Here are a small network's activations along a few directions, averaged over the inputs that share one value of a field.
Related values have similar rows: they may be neighbours, one step apart, or belong to one group.
In the rows, 500 means zero.
Random noise pushes rows far along 22 fixed directions. That doesn't count. These rows show it; they differ only by the noise:
[386 402 644 324 500 310 752 461 645 701 696 601 246 614 372 317 209 731
 529 437 674 452 790 454 457 784 550 475 806 382 272 460 650]
[568 674 637 385 522 507 370 442 612 409 580 433 352 138 483 507 625 622
 595 399 667 352 522 479 559 238 321 424 471 693 443 421 611]
[646 503 350 411 619 449 283 445 499 516 434 389 492 649 515 524 507 546
 573 399 760 575 663 435 376 359 431 362 423 535 313 564 631]
[829 447 314 578 506 378 624 781 506 409 610 378 421 489 402 657 285 636
 366 622 719 371 632 384 620 605 760 355 230 566 284 558 719]
[467 525 696 220 522 275 483 310 527 505 406 495 406 582 385 520 676 500
 649 568 446 368 310 425 382 318 301 363 757 570 624 578 457]
[274 466 245 541 646 486 314 516 328 500 409 392 428 484 409 673 300 605
 346 702 448 591 466 459 599 619 492 342 140 446 703 585 291]
[497 604 526 456 822 581 589 458 345 541 491 487 356 638 493 357 555 552
 558 259 549 709 826 589 349 569 398 414 588 363 377 642 617]
[444 492 479 724 421 802 532 185 523 278 463 673 331 515 558 283 398 587
 621 654 280 480 861 645 593 276 773 622 535 364 406 413 612]
[530 466 610 514 513 533 417 656 439 460 658 326 482 637 456 361 585 289
 564 263 386 409 618 414 517 346 342 519 457 528 478 397 259]
[635 593 630 441 684 551 615 551 547 432 531 701 609 661 710 681 731 501
 564 396 422 475 371 739 338 384 553 736 657 410 416 600 487]
[595 663 447 314 463 606 335 510 520 556 730 408 352 492 510 354 172 494
 408 621 363 258 844 559 544 253 530 384 566 211 479 377 646]
[559 435 207 437 569 608 461 517 420 817 597 558 461 591 427 553 604 588
 583 318 741 409 686 606 371 609 537 436 565 447 272 543 663]
[475 420 291 432 323 277 375 327 415 380 210 553 804 428 643 593 384 373
 385 541 470 520 272 386 276 501 497 485 548 501 403 663 426]
[547 553 553 547 310 577 629 440 611 368 525 594 292 511 453 408 509 537
 451 625 287 610 199 544 300 523 678 306 550 536 359 372 631]
[589 581 462 344 492 393 613 590 624 522 609 644 524 352 534 549 445 422
 413 694 454 450 527 811 688 349 414 490 453 351 461 269 459]
[461 400 279 606 634 757 364 171 268 505 620 590 306 601 456 553 350 513
 754 514 449 160 706 574 482 406 845 648 367 487 309 587 506]
[723 603 428 514 307 572 511 592 612 736 506 503 766 207 305 825 532 259
 611 522 551 442 187 377 437 593 586 454 693 662 472 655 585]
[520 642 445 472 401 658 363 472 108 596 346 416 577 480 372 635 604 612
 540 404 683 350 575 469 395 399 411 398 536 469 577 460 677]
[527 458 309 513 330 584 385 509 406 940 577 561 692 775 558 431 771 609
 379 528 415 402 415 453 373 628 381 381 615 408 630 609 566]
[481 530 712 560 815 488 386 535 593 231 421 492 210 585 563 401 545 750
 807 351 401 645 647 495 502 189 258 868 707 256 772 193 453]
[528 434 724 665 227 678 509 467 742 552 530 639 786 464 555 519 395 474
 479 505 415 627 672 373 597 358 465 764 640 454 422 423 252]
[501 427 754 529 641 436 345 397 393 473 624 378 627 751 789 382 516 574
 357 469 674 236 628 410 703 417 413 619  68 673 458 600 376]
[653 603 487 698 555 604 486 559 342 490 604 518 585 695 549 523 624 485
 326 494 341 853 547 375 465 511 459 432 206 566 462 664 302]
[581 594 255 531 351 730 282 375 558 619 565 502 737 478 552 497 480 269
 636 560 544 282 704 730 597 262 603 382 430 502 308 495 650]


Values of ZUREF:
lafe: [577 526 369 103 626 267 493 637 672 686 398 483 356 351 431 576 472 458
 373 662 511 566 279 572 429 508 340 354 766 283 730 443 613]
muve: [419 529 351 396 352 563 360 297 355 578 342 582 435 367 331 671 347 683
 620 628 633 439 514 492 418 370 523 461 639 410 583 390 652]
zuzu: [706 690 417 484 378 459 657 621 191 352 593 489 461 493 516 343 708 479
 251 468 414 466 827 494 538 370 501 338 410 516 450 563 598]
kuz: [569 792 387 561 605 568 513 546 373 552 652 448 393 574 402 437 463 378
 747 451 327 667 481 487 341 677 667 412 730 452 652 626 825]
tunab: [561 378 672 714 430 598 653 553 677 213 391 503 373 578 457 515 408 404
 564 695 339 633 116 531 525 466 729 646 356 545 524 207 453]
puti: [428 554 725 488 346 482 566 694 311 577 540 400 639 773 508 440 643 644
 271 446 612 610 667 415 561 590 319 449 446 501 685 467 422]
bupod: [588 336 536 559 468 546 672 917 449 457 601 314 311 546 459 369 659 673
 294 442 481 259 527 442 573 521 484 404 399 464 593 347 551]
falu: [666 554 457 400 388 347 498 534 412 679 794 534 497 628 489 447 281 568
 482 494 599 432 641 410 513 572 541 525 538 446 413 379 619]
zano: [458 560 504 594 436 508 482 543 383 487 489 516 558 431 411 660 714 545
 584 510 350 539 440 307 568 516 495 692 643 577 866 634 347]
vapi: [441 768 730 320 451 500 476 413 488 483 480 466 751 646 691 449 435 369
 429 528 628 505 655 654 519 466 582 447 632 485 545 686 770]
A value of ZUREF combines one of 2 hidden first parts with one of 5 second parts; all combinations occur once.
Q: zuzu and tunab share the first part; zuzu and zano share the second. Which value has the first part of zano and the second part of tunab?
A: puti
Q: bupod and muve share the first part; bupod and kuz share the second. Which value has the first part of kuz and the second part of muve?
A: vapi

Values of PUNU:
zari: [496 585 456 119 739 137 280 559 782 454 517 337 624 375 739 508 328 547
 393 548 624 412 462 607 510 319 114 240 412 427 466 625 534]
dak: [418 372 377 298 625 329 367 501 813 712 746 493 131 798 328 432 519 438
 799 352 481 584 407 377 292 667 638 552 893 498 506 515 479]
mive: [221 671 311 279 567 240 520 388 156 267 464 694 171 326 360 771 432 642
 460 408 552 707 597 337 294 683 768 765 691 548 565 737 368]
bod: [565 422 859 324 557 349 670 333 405 618 418 631 561  50 477 739 886 417
 485 366 958 248 315 326 664 528 420 899 504 985 514 665 372]
dus: [170 287 579 439 440 478 333 373 559 444 538 568 426 614 628 407 343 322
 429 487 472 402 546 528 599 426 627 836 430 486 521 297 117]
tofid: [564 525 353 426 554 338 442 601 408 561 588 570 616 684 512 618 529 494
 697 330 788 358 883 615 607 397 495 697 586 452 385 447 515]
zufe: [598 413 217 550 654 342 678 556 110 289 425 529 440 249 525 456 443 643
 296 722 149 151 750 568 723 370 336 481 272 208 695 541 362]
vuvo: [423 489 359 597 545 700 472 496 350 642 561 382 550 675 466 384 825 327
 669 305 541 320 489 667 476 624 580 290 433 666 442 638 648]
rep: [398 531 505 552 423 569 356 654 613 574 584 448 698 603 728 499 374 674
 320 552 418 366 403 490 509 597 540 508 496 377 661 604 580]
doto: [351 534 359 318 530 288 367 623 453 337 359 395 741 379 568 733 248 340
 513 460 568 354 490 556 494 468 503 618 580 383 593 581 408]
PUNU is arranged as a 2 by 5 grid.
Q: Which values are neighbours of doto? Give them in the order they are listed.
A: zari, mive, vuvo
Q: Which values are neighbours of bod? Give them in the order they are listed.
A: dus, zufe
A value of PUNU combines one of 2 hidden first parts with one of 5 second parts; all combinations occur once.
Q: zari and zufe share the first part; zari and rep share the second. Which value has the first part of rep and the second part of zufe?
A: tofid
Q: vuvo and dak share the first part; vuvo and doto share the second. Which value has the first part of doto and the second part of dak?
A: mive
